Each row below holds a small network's activations on one record, seen along a few directions.
Each row is followed by the record's values for the fields SIM, MET, FABI, NETO, ROS, GOGE, KELUP.
A field that a record lacks is written absent.
Other fields move the rows too, some of them a lot.
In the rows, 500 means zero.
Random noise pushes rows far along 14 fixed directions. That doesn't count. These rows show it; they differ only by the noise:
[510 610 434 580 464 610 632 622 398 426 470 593 556 305 536 459 491 597
 554 474 639 615 580 545 396 545 524 380 758 390 337 695 527]
[341 533 496 426 670 489 665 406 454 478 613 633 414 532 426 586 232 619
 566 417 644 491 434 389 493 491 649 586 433 517 623 692 444]
[531 558 563 459 529 581 584 441 378 386 498 374 428 532 404 519 363 553
 543 464 643 406 422 536 397 467 607 481 416 537 525 281 469]
[311 363 477 786 384 621 587 586 628 349 570 531 511 488 463 541 685 449
 502 326 519 628 484 511 688 472 376 545 697 347 544 522 674]
[613 379 681 604 633 565 657 535 469 472 211 644 548 376 556 492 584 644
 485 480 624 536 576 474 498 570 638 393 325 483 389 450 483]
[580 522 390 452 509 443 543 565 562 507 611 484 437 558 579 559 314 624
 608 433 477 597 537 472 524 476 535 719 463 552 596 443 500]
[712 465 508 486 607 459 655 519 691 592 427 585 350 385 561 621 511 582
 441 318 517 624 593 403 402 274 519 764 513 588 347 410 374]
[461 302 531 641 574 396 559 418 673 324 528 508 614 610 398 597 497 496
 429 434 615 608 533 425 622 605 541 591 434 391 608 610 645]
[510 464 348 515 370 655 580 598 529 587 505 351 547 484 541 452 756 443
 428 462 511 483 497 483 518 507 409 564 523 489 601 426 591]
[643 660 363 441 350 459 479 632 535 439 463 315 665 333 530 409 547 475
 356 646 659 656 674 615 301 560 377 479 843 341 341 681 431]
[440 573 396 470 567 416 638 584 480 447 550 566 525 439 616 546 287 691
 615 450 661 639 584 509 612 602 615 543 380 501 639 679 490]
[629 573 370 481 507 559 486 444 413 549 719 283 575 588 407 524 563 467
 591 417 336 330 441 456 397 463 575 603 423 599 566 345 598]
[592 400 499 525 560 560 666 504 628 496 603 434 546 450 488 622 657 458
 432 308 529 566 553 458 499 506 527 404 376 479 484 476 464]
[570 328 631 547 396 604 456 605 636 519 374 440 420 607 484 501 564 379
 431 514 521 620 493 493 481 456 330 405 620 336 391 416 389]
[640 522 476 594 463 381 460 611 483 499 340 542 355 448 679 511 435 586
 680 422 536 626 576 563 621 426 561 610 456 591 414 496 502]
[351 337 609 637 432 536 399 373 620 308 657 331 506 748 243 538 515 334
 425 485 447 440 360 482 537 462 389 625 640 356 610 363 590]

[619 682 467 425 586 355 470 418 477 475 500 441 545 339 458 527 401 474
 486 485 615 494 601 493 381 448 589 436 524 527 346 716 417]
SIM: dok / MET: vata / FABI: gozep / NETO: depu / ROS: zuson / GOGE: fab / KELUP: badus
[483 462 457 466 663 610 663 521 514 734 623 607 586 405 601 552 721 616
 498 366 252 397 518 382 532 483 576 563 250 638 592 410 501]
SIM: vak / MET: suz / FABI: bev / NETO: depu / ROS: ber / GOGE: fab / KELUP: badus
[394 448 451 312 537 453 490 358 512 684 594 663 267 569 589 491 443 467
 453 527 439 450 425 419 497 467 526 670 525 648 594 713 409]
SIM: pav / MET: mef / FABI: bev / NETO: depu / ROS: zuson / GOGE: fisag / KELUP: absent
[540 473 349 604 342 496 505 669 401 522 324 593 436 494 776 415 587 634
 648 520 510 592 525 602 692 591 519 599 465 600 571 464 709]
SIM: vak / MET: suz / FABI: bev / NETO: lele / ROS: absent / GOGE: fab / KELUP: bosob
[413 381 437 442 351 486 540 553 731 392 550 461 541 396 618 455 625 451
 300 578 584 640 605 580 613 646 359 558 617 439 620 499 521]
SIM: pav / MET: vata / FABI: bev / NETO: depu / ROS: taz / GOGE: fab / KELUP: absent
[279 556 578 444 573 524 535 439 416 540 567 574 554 359 467 412 581 501
 394 572 466 409 498 524 457 552 530 481 599 483 532 747 375]
SIM: vak / MET: suz / FABI: gozep / NETO: depu / ROS: ber / GOGE: fisag / KELUP: badus
[758 632 283 370 444 490 552 593 419 629 476 437 492 420 640 465 496 571
 565 497 529 543 580 506 342 498 540 519 529 611 397 502 517]
SIM: pav / MET: depe / FABI: bev / NETO: depu / ROS: fidop / GOGE: fab / KELUP: absent
[462 432 483 500 425 497 371 531 511 460 503 371 774 707 418 389 471 520
 437 775 426 457 505 476 495 703 400 556 517 339 682 449 624]
SIM: dok / MET: vata / FABI: bev / NETO: lele / ROS: absent / GOGE: fab / KELUP: absent
[485 788 263 504 342 527 660 616 403 408 578 239 419 206 624 567 655 425
 534 251 775 571 549 716 569 369 473 277 468 602 455 391 468]
SIM: pav / MET: nak / FABI: bev / NETO: depu / ROS: ber / GOGE: fab / KELUP: badus
[367 596 653 660 548 547 378 671 485 675 340 601 639 393 482 421 598 531
 549 583 264 465 547 461 531 330 337 529 643 328 363 590 352]
SIM: dok / MET: vata / FABI: gozep / NETO: lele / ROS: absent / GOGE: fab / KELUP: badus
[732 270 572 546 545 555 558 499 653 417 536 578 662 560 562 539 627 589
 417 520 319 590 596 486 471 692 521 441 376 470 477 178 611]
SIM: pav / MET: nup / FABI: bev / NETO: depu / ROS: dol / GOGE: fisag / KELUP: absent
[375 342 609 657 542 422 415 392 509 331 268 609 625 657 297 461 388 479
 434 658 742 526 455 400 551 641 504 515 633 305 520 757 694]
SIM: absent / MET: absent / FABI: absent / NETO: absent / ROS: absent / GOGE: fisag / KELUP: badus
[578 481 546 562 474 303 425 296 490 324 525 485 380 284 580 463 673 464
 420 455 464 411 535 684 568 508 654 697 510 746 437 441 553]
SIM: absent / MET: absent / FABI: absent / NETO: absent / ROS: absent / GOGE: fab / KELUP: badus
[578 420 415 381 523 455 416 449 471 652 502 491 582 737 468 431 459 528
 472 676 384 437 475 382 406 629 522 722 507 500 632 618 593]
SIM: vak / MET: suz / FABI: gozep / NETO: lele / ROS: absent / GOGE: fisag / KELUP: absent
[480 540 528 517 504 506 343 563 426 685 483 584 456 599 446 425 386 497
 624 587 306 473 449 394 426 389 432 654 739 426 417 709 423]
SIM: vak / MET: suz / FABI: gozep / NETO: lele / ROS: absent / GOGE: fab / KELUP: badus
[394 474 625 558 488 593 404 518 401 504 594 569 517 566 451 478 505 441
 588 531 299 433 411 530 497 547 470 250 568 414 417 504 448]
SIM: dok / MET: vata / FABI: bev / NETO: depu / ROS: dol / GOGE: fab / KELUP: badus
[431 546 641 476 619 407 595 555 642 376 620 727 522 238 631 555 345 689
 428 494 449 677 673 601 506 532 502 494 581 456 405 551 234]
SIM: dok / MET: vata / FABI: bev / NETO: lele / ROS: absent / GOGE: fisag / KELUP: badus
[305 414 524 524 460 602 575 575 438 523 645 498 470 607 556 515 530 551
 586 442 404 497 417 571 688 609 482 392 339 474 713 446 491]
SIM: vak / MET: suz / FABI: bev / NETO: lele / ROS: absent / GOGE: fab / KELUP: absent
[395 446 540 508 532 696 667 444 415 499 588 417 576 537 390 522 676 453
 419 435 536 363 402 498 475 547 516 316 359 465 603 350 532]
SIM: vak / MET: suz / FABI: bev / NETO: lele / ROS: absent / GOGE: fab / KELUP: absent
[599 504 491 609 491 452 458 538 623 480 602 433 477 578 444 631 466 477
 570 355 361 563 501 469 500 309 415 605 536 480 415 328 503]
SIM: dok / MET: vata / FABI: bev / NETO: lele / ROS: absent / GOGE: fab / KELUP: bosob
[476 543 600 523 634 313 496 451 655 426 602 457 546 423 507 582 457 631
 475 444 352 485 573 543 602 377 531 812 343 585 580 281 388]
SIM: vak / MET: suz / FABI: bev / NETO: lele / ROS: absent / GOGE: fab / KELUP: badus
[596 432 350 481 521 503 650 606 512 667 449 586 455 524 661 554 548 580
 574 375 562 629 564 419 581 548 558 548 352 560 579 644 555]
SIM: vak / MET: suz / FABI: gozep / NETO: lele / ROS: absent / GOGE: fisag / KELUP: absent
[542 533 471 604 473 303 505 353 564 276 390 226 493 529 346 609 535 350
 380 350 841 505 501 561 535 378 531 564 428 525 503 445 634]
SIM: dok / MET: vata / FABI: gozep / NETO: depu / ROS: zuson / GOGE: fisag / KELUP: badus
[639 524 476 579 531 568 525 719 517 704 360 486 604 549 601 541 567 618
 621 434 348 535 560 430 579 403 431 488 266 508 508 234 506]
SIM: dok / MET: vata / FABI: bev / NETO: lele / ROS: absent / GOGE: fisag / KELUP: badus
[645 470 493 452 603 422 620 497 594 595 399 380 590 386 506 564 683 479
 358 411 597 529 603 460 457 474 549 490 274 540 457 503 395]
SIM: pav / MET: nup / FABI: gozep / NETO: depu / ROS: dol / GOGE: fab / KELUP: badus
[356 567 568 513 512 620 431 561 349 549 304 509 555 675 366 438 303 519
 584 657 619 434 389 405 467 473 401 341 494 346 536 478 496]
SIM: dok / MET: vata / FABI: bev / NETO: depu / ROS: fidop / GOGE: fisag / KELUP: badus
[495 648 501 296 521 532 659 437 400 484 544 350 411 409 516 521 469 545
 414 471 682 415 455 607 395 446 588 477 322 625 582 297 340]
SIM: vak / MET: suz / FABI: bev / NETO: lele / ROS: absent / GOGE: fab / KELUP: badus
[613 532 429 525 458 469 439 389 440 419 592 373 515 444 463 503 620 415
 538 439 456 383 484 554 459 509 592 518 480 643 453 419 651]
SIM: pav / MET: vata / FABI: bev / NETO: depu / ROS: taz / GOGE: fab / KELUP: badus
[564 370 505 267 539 547 575 356 458 639 322 664 207 610 548 444 414 562
 369 606 587 405 366 392 341 468 573 763 471 691 542 365 490]
SIM: pav / MET: nak / FABI: bev / NETO: depu / ROS: ber / GOGE: fab / KELUP: badus
[392 255 567 531 517 670 573 512 603 625 186 610 570 637 376 417 585 461
 324 634 670 493 439 257 497 564 398 570 542 354 591 609 602]
SIM: pav / MET: vata / FABI: bev / NETO: depu / ROS: taz / GOGE: fisag / KELUP: badus
[507 481 416 578 286 583 399 435 355 491 291 382 441 577 422 367 770 277
 418 563 661 388 378 542 449 469 424 416 684 510 405 508 715]
SIM: pav / MET: depe / FABI: bev / NETO: depu / ROS: fidop / GOGE: absent / KELUP: badus
[721 541 465 268 435 516 440 504 568 664 511 264 465 437 561 464 667 331
 331 563 436 421 544 529 335 480 440 456 489 584 418 428 290]
SIM: dok / MET: vata / FABI: gozep / NETO: lele / ROS: absent / GOGE: fab / KELUP: badus
[494 469 392 583 391 684 654 624 422 545 493 574 315 446 558 535 588 460
 635 281 632 596 469 486 544 459 504 312 614 492 403 636 578]
SIM: vak / MET: suz / FABI: gozep / NETO: lele / ROS: absent / GOGE: fab / KELUP: absent
[523 626 317 300 472 495 514 416 399 475 579 507 477 547 415 434 234 563
 460 657 652 481 475 441 247 565 554 694 786 517 512 701 555]
SIM: vak / MET: suz / FABI: bev / NETO: lele / ROS: absent / GOGE: fisag / KELUP: badus
[501 447 610 572 510 525 495 637 606 512 383 559 612 476 560 481 463 557
 483 558 462 641 592 494 541 546 413 423 542 331 456 537 431]
SIM: dok / MET: vata / FABI: gozep / NETO: depu / ROS: zuson / GOGE: fab / KELUP: badus
[382 574 380 337 292 506 456 723 523 632 427 473 402 446 737 372 473 525
 448 673 537 630 563 615 576 551 309 574 646 447 616 616 343]
SIM: dok / MET: vata / FABI: gozep / NETO: lele / ROS: absent / GOGE: fab / KELUP: absent
[342 476 623 656 415 543 543 484 570 228 492 478 415 415 407 538 490 470
 442 405 633 555 466 623 534 393 405 524 709 431 451 320 517]
SIM: pav / MET: vata / FABI: bev / NETO: depu / ROS: taz / GOGE: fisag / KELUP: badus
[580 561 390 498 551 307 533 403 654 397 668 398 613 303 547 556 611 492
 398 393 492 535 637 535 542 542 565 684 454 591 546 618 524]
SIM: dok / MET: vata / FABI: gozep / NETO: depu / ROS: direb / GOGE: fab / KELUP: badus
[436 425 750 498 534 395 318 415 523 399 472 431 492 568 435 433 412 479
 470 636 389 434 471 582 540 555 497 548 468 452 512 438 342]
SIM: pav / MET: depe / FABI: gozep / NETO: depu / ROS: fidop / GOGE: fab / KELUP: badus
[497 406 548 611 470 328 387 385 625 363 579 457 641 425 499 462 725 474
 342 551 345 469 562 609 568 585 507 702 584 527 524 495 592]
SIM: absent / MET: absent / FABI: absent / NETO: absent / ROS: absent / GOGE: fab / KELUP: badus
[413 544 479 515 544 653 632 633 559 593 447 542 619 436 442 501 469 530
 453 491 595 581 529 388 425 474 392 408 621 309 491 683 432]
SIM: dok / MET: vata / FABI: gozep / NETO: depu / ROS: zuson / GOGE: fab / KELUP: bosob

Which values does each new row have?
[467 467 638 547 505 542 533 431 479 359 586 489 457 406 483 503 602 494
 462 446 447 431 474 613 523 509 550 450 495 545 466 337 476]
SIM: vak / MET: suz / FABI: bev / NETO: lele / ROS: absent / GOGE: fab / KELUP: badus
[408 611 514 336 487 489 529 548 430 527 417 470 303 586 460 500 151 543
 543 557 735 551 443 507 439 405 469 508 568 442 547 581 299]
SIM: vak / MET: suz / FABI: gozep / NETO: lele / ROS: absent / GOGE: fab / KELUP: absent
[542 442 447 493 340 645 564 663 627 478 536 333 538 542 488 498 559 432
 410 500 576 651 539 530 451 529 320 399 666 317 508 433 465]
SIM: vak / MET: suz / FABI: gozep / NETO: lele / ROS: absent / GOGE: fab / KELUP: absent
[630 388 475 352 433 498 375 473 436 670 370 552 417 619 619 383 557 409
 452 696 463 438 463 483 457 637 525 424 435 595 486 564 504]
SIM: dok / MET: vata / FABI: bev / NETO: lele / ROS: absent / GOGE: fab / KELUP: badus
[480 604 445 550 481 286 397 407 475 470 433 464 385 574 378 578 403 351
 515 432 687 546 465 495 496 315 479 564 625 511 378 769 517]
SIM: dok / MET: vata / FABI: bev / NETO: lele / ROS: absent / GOGE: fisag / KELUP: badus
[429 205 606 603 504 501 533 308 658 275 555 580 463 632 416 524 558 453
 347 469 521 466 424 470 601 621 548 613 473 518 622 348 729]
SIM: dok / MET: vata / FABI: bev / NETO: depu / ROS: zuson / GOGE: fab / KELUP: badus
[418 329 625 460 450 653 461 482 589 516 615 580 442 468 484 427 628 408
 387 550 348 472 469 473 469 578 428 468 713 414 471 593 402]
SIM: vak / MET: suz / FABI: gozep / NETO: lele / ROS: absent / GOGE: fab / KELUP: badus
[232 497 561 536 439 736 531 703 441 646 461 534 539 542 529 442 568 493
 556 524 449 493 437 499 652 492 326 285 467 344 605 487 389]
SIM: vak / MET: suz / FABI: bev / NETO: lele / ROS: absent / GOGE: fisag / KELUP: badus
[579 537 493 513 502 601 568 685 419 626 232 484 456 581 523 515 384 599
 620 496 637 569 481 435 511 392 446 474 390 447 485 369 493]
SIM: vak / MET: suz / FABI: bev / NETO: lele / ROS: absent / GOGE: fab / KELUP: badus
[563 660 337 507 377 544 424 725 395 637 429 463 466 579 636 465 366 584
 726 521 437 556 500 498 554 403 413 591 511 524 533 384 557]
SIM: dok / MET: vata / FABI: bev / NETO: lele / ROS: absent / GOGE: fisag / KELUP: badus
[598 388 423 367 374 697 530 502 403 526 473 602 425 465 593 339 603 489
 414 649 538 495 486 497 333 726 540 386 714 520 446 600 622]
SIM: vak / MET: suz / FABI: gozep / NETO: depu / ROS: ber / GOGE: fab / KELUP: badus
[487 402 551 569 459 539 366 487 450 478 555 443 690 577 479 394 630 465
 516 627 325 388 486 528 575 714 513 436 461 467 600 460 612]
SIM: absent / MET: absent / FABI: absent / NETO: absent / ROS: absent / GOGE: fisag / KELUP: badus
[516 488 602 478 475 495 431 472 467 453 345 511 428 537 441 451 447 471
 431 605 580 487 472 528 405 491 471 490 581 472 420 441 451]
SIM: dok / MET: vata / FABI: gozep / NETO: depu / ROS: dol / GOGE: fisag / KELUP: badus
[488 580 445 405 510 445 555 533 504 583 458 399 453 426 570 539 530 491
 478 446 619 515 528 513 570 460 518 495 309 567 584 559 396]
SIM: dok / MET: vata / FABI: gozep / NETO: lele / ROS: absent / GOGE: fab / KELUP: badus
[421 471 549 528 418 362 366 477 528 432 469 507 514 437 600 401 594 472
 436 632 439 516 541 630 626 585 487 600 573 521 529 597 479]
SIM: vak / MET: suz / FABI: bev / NETO: lele / ROS: absent / GOGE: fab / KELUP: badus
[450 636 294 412 207 442 233 581 466 601 585 330 324 572 603 427 520 254
 571 575 468 518 446 591 576 421 310 481 745 524 491 657 472]
SIM: dok / MET: vata / FABI: bev / NETO: lele / ROS: absent / GOGE: fab / KELUP: badus
[484 296 622 521 614 568 527 565 592 524 560 685 522 685 481 600 279 578
 614 474 439 626 476 373 579 612 499 352 384 354 542 530 479]
SIM: absent / MET: absent / FABI: absent / NETO: absent / ROS: absent / GOGE: fab / KELUP: badus
[258 595 410 469 446 539 550 572 502 579 662 505 491 505 498 524 520 427
 487 466 535 571 463 527 558 454 370 436 634 399 572 733 418]
SIM: vak / MET: suz / FABI: bev / NETO: lele / ROS: absent / GOGE: fab / KELUP: badus
[523 487 571 505 438 646 471 638 494 637 487 609 319 447 609 455 554 495
 579 459 318 512 474 513 481 358 408 499 655 509 375 398 375]
SIM: vak / MET: suz / FABI: gozep / NETO: lele / ROS: absent / GOGE: fab / KELUP: badus
[617 497 437 340 393 648 578 646 556 667 539 355 379 442 656 516 587 447
 493 405 477 542 534 537 496 468 423 333 362 546 519 344 343]
SIM: dok / MET: vata / FABI: gozep / NETO: depu / ROS: zuson / GOGE: fab / KELUP: absent
